Each row below holds a small network's activations on one input, seen along a few directions.
Each table varies a few parts of the input and shows all the possible inputs, shuffled.
A made-up example of a description, with smaller parts first: one of 3 separate values, together with either a single point or one of 9 places around a ring or (one of 5 places around a ring, together with one of 6 places along a line).
Shared parts are said once, and a part with two or three values counts as separate values.

Other details of the inputs vary at random and push rows far along two fixed directions, the same in every table; ignore that.

Table:
x1: [ 10  38  20   1 -29 -17 -43  14 -13 -12  -1]
x2: [ 43 -25  39  -4  85 -52  29 -58  96   0 -62]
x3: [ 12  28  21 -10  -7   9 -41  25 -12 -16 -16]
x4: [-32 -14 -41  16  14   5  28  -9  -3 -17  48]
x5: [-25 -28 -26  11  -2  11  36 -23 -20  10  43]
x6: [ 13  34  15 -11 -23 -20 -47  29  -5 -10   1]
x7: [-51 -21 -45   5   5   6  18 -15   2  19  39]
x8: [-24 -31 -26  15  -2  29  40 -20 -16   1  30]
x9: [ 10  14  30 -14 -28   9 -12  24 -23  -1 -38]
x10: [-33 -42  -8   3   7  27  41 -14 -25   4  29]
x11: [ 16  31  24  -8 -20   0 -49  17  -6 -15  -2]
x12: [ 10  30  18  -2 -12  10 -34  23 -12 -19 -24]
x13: [ 62 -32  22   3  66 -49  46 -67  99  20 -81]
x14: [ 44 -25  33  22  70 -74  22 -57 101  18 -54]
x15: [-25 -24 -32  14  -3  15  42 -22 -19   5  35]
x16: [-33 -28 -13  13  26  25  16 -17 -11 -12  49]
x17: [ 48 -19  22  10  78 -65  23 -49 101  15 -53]
x18: [ 19  18  15 -12 -40 -14 -26  28 -15  11 -22]
x19: [  0  34  -2 -27 -24 -12 -48  26   5  20 -18]
x20: [-52 -15 -50   9   4  10  25 -13   2  14  32]
x21: [ 15  36  12  -3 -20   5 -36  19  -6 -22 -16]
x22: [ 22  16  23  -9 -36   5 -28  16 -17   6 -23]
x23: [-28 -32 -30  21   1  18  44  -5 -16  15  31]
x24: [ 10  41  13   4 -29 -14 -35  14 -12 -17  -8]
x25: [ 20  23   6  -6 -27   3 -16  36 -14  12 -31]
x26: [ 18  22   9  -8 -41 -12 -18  29 -13   6 -29]
x27: [  0  41 -13 -20 -24  -7 -36  29   6  11 -33]
x28: [ 11  31  19  -3 -17 -11 -45  32  -6  -2  -1]
x29: [-32 -19 -23  25   9  20  24 -24  -6 -20  45]
x30: [  5  31  25 -12 -12   7 -28  26 -13 -23 -24]
x31: [ 67 -33  30  -4  72 -74  39 -76 105  34 -69]
x32: [ 11  36   8   3 -17  -7 -33  33  -6  -9 -15]
x33: [ 37 -30  50   7  75 -59  28 -64  93   3 -61]
x34: [  2  40 -10 -29 -21  -7 -44  31   5  15 -24]
x35: [ 15  38   6 -13 -20 -16 -42  32  -4 -14  -4]
x36: [ 25  30   6 -22 -29   0 -26  23 -19   6 -16]
x37: [ 12  30  27   2 -26  -3 -45  14  -8 -16  -7]
x38: [ 56 -38  28   3  66 -61  37 -50  93  41 -63]
x39: [ 25  24   5 -24 -31  -6 -26  35 -13   7 -21]
x40: [-36 -17 -33  24   7   0  27 -13  -4 -15  49]
x41: [-28 -37 -18  -8  18  34  42  -8 -21   0  29]
x42: [  6  27  26   5 -18   5 -34  19 -13 -17 -22]
x43: [-26 -18 -28  10  21  24  19 -19  -4 -18  52]
x44: [-35 -22 -27  21   8  -3  20 -15  -5 -10  57]
x45: [-28 -15 -26  12  17   5  16 -24  -7 -11  63]
x46: [-37 -18 -27  31  12   8  27  -9  -6  -6  46]
x47: [-42 -23 -10  16  17  22  32 -17 -12 -21  37]
x48: [ 20  10  26 -17 -21  13 -29  25 -21   9 -26]
x49: [-31 -34 -21   0  13  35  49  -8 -22  -3  21]
x50: [ 27  22  13 -20 -27  13 -27  23 -14   2 -23]
x51: [-22 -31 -34   7  13  23  38   0 -14  16  38]
x52: [-25 -34 -28   9  14  39  42 -10 -22   1  20]
x53: [  7  23  32   2 -17   2 -42  18 -14 -13 -15]
x54: [-22 -37 -25   2  18  37  36  -9 -21   5  29]
x55: [ 14  44   5  -3 -23  -9 -35  19 -11 -18  -9]
x56: [ 15  11  34 -27 -22   9 -24  27 -22   4 -26]
x57: [ 15  13  22  -4 -27  12 -17  21 -22   4 -38]
x58: [-21 -20 -40   7   4  20  43 -17 -17   3  34]
x59: [  6  25  37 -18 -12   2 -40  24 -13 -16 -10]
x60: [ 17  16  20  -3 -34  -6 -24  31 -17  20 -23]
x61: [-19 -36 -23   2   6  29  30 -19 -14   7  43]
x62: [-23 -27 -43   6   3  16  45  -5 -13   4  32]
x63: [ 16  43   8 -11 -19  -9 -42  21 -11 -15  -1]
x64: [-22 -35 -32  -1   4  11  34  -8 -12  12  47]
x65: [-28 -42 -15  13   8  30  35 -16 -24   9  29]
Description of these inputs: one of 5 places around a ring, together with either a single point or (one of 2 separate values, together with one of 6 places along a line).
Question: The inputs of x44 and x4 match in every part but the place on the ring of 5. If x18 is changed in the same way as x44 into x4, which row does it become?
Answer: x62
Question: A walk changes only the place on the ring of 5. It starts at x38 and steps to x51. List the rest of the walk in order.
Answer: x25, x23, x60
Question: List by row number the other rows that have the place on the ring of 5 in common with x3.
Answer: x2, x17, x34, x35, x36, x39, x41, x43, x50, x51, x54, x63
Question: Change only the choice among 2 separate values in x58. List by row number the other rows that result.
Answer: x55
Question: Change only the choice among 2 separate values in x32. List by row number the other rows that result.
Answer: x25

Table:
x66: [ 41 -78  57  25  91  -9  86 -89  61  -6 -59]
x67: [-32 -97 -50  22  36  29 100 -51 -10  37  74]
x68: [ 31   6  39 -38 -27   1 -27  20  -7  34 -61]
x69: [ -49  -13  -35    8  -76   55   21   52 -101   17   56]
x70: [  5 -19 -16  14 106 -50  35 -68 118  -2 -34]
x71: [ 25  23  11 -34 -13  19 -19  38   2  19 -84]
x72: [ 22  53  18 -30   7 -25 -60  25  25 -18 -19]
x73: [ 21  46  23  14 -27 -56 -51  21  17  -8 -19]
x74: [ 13  44  32 -16  -7 -34 -70  11  24  -6 -16]
x75: [ 29  40  75  15   4 -12 -57   2   8 -64 -23]
x76: [-42   4 -58   4 -81  60  22  38 -92   9  50]
x77: [-47 -88 -62 -10  59  48 100 -41  -4  20  54]
x78: [-44  18 -34  16 -40  25 -36  32 -62 -19 106]
x79: [ 27  62   0  10 -31 -50 -47   9  22 -14 -25]
Question: The inputs of x70 and x71 match in every part but one. If x73 is changed in the same way as x70 into x71, which row does it become?
Answer: x69
Question: What do these inputs look like to the network?
Answer: one of 2 separate values, together with either a single point or one of 6 places along a line
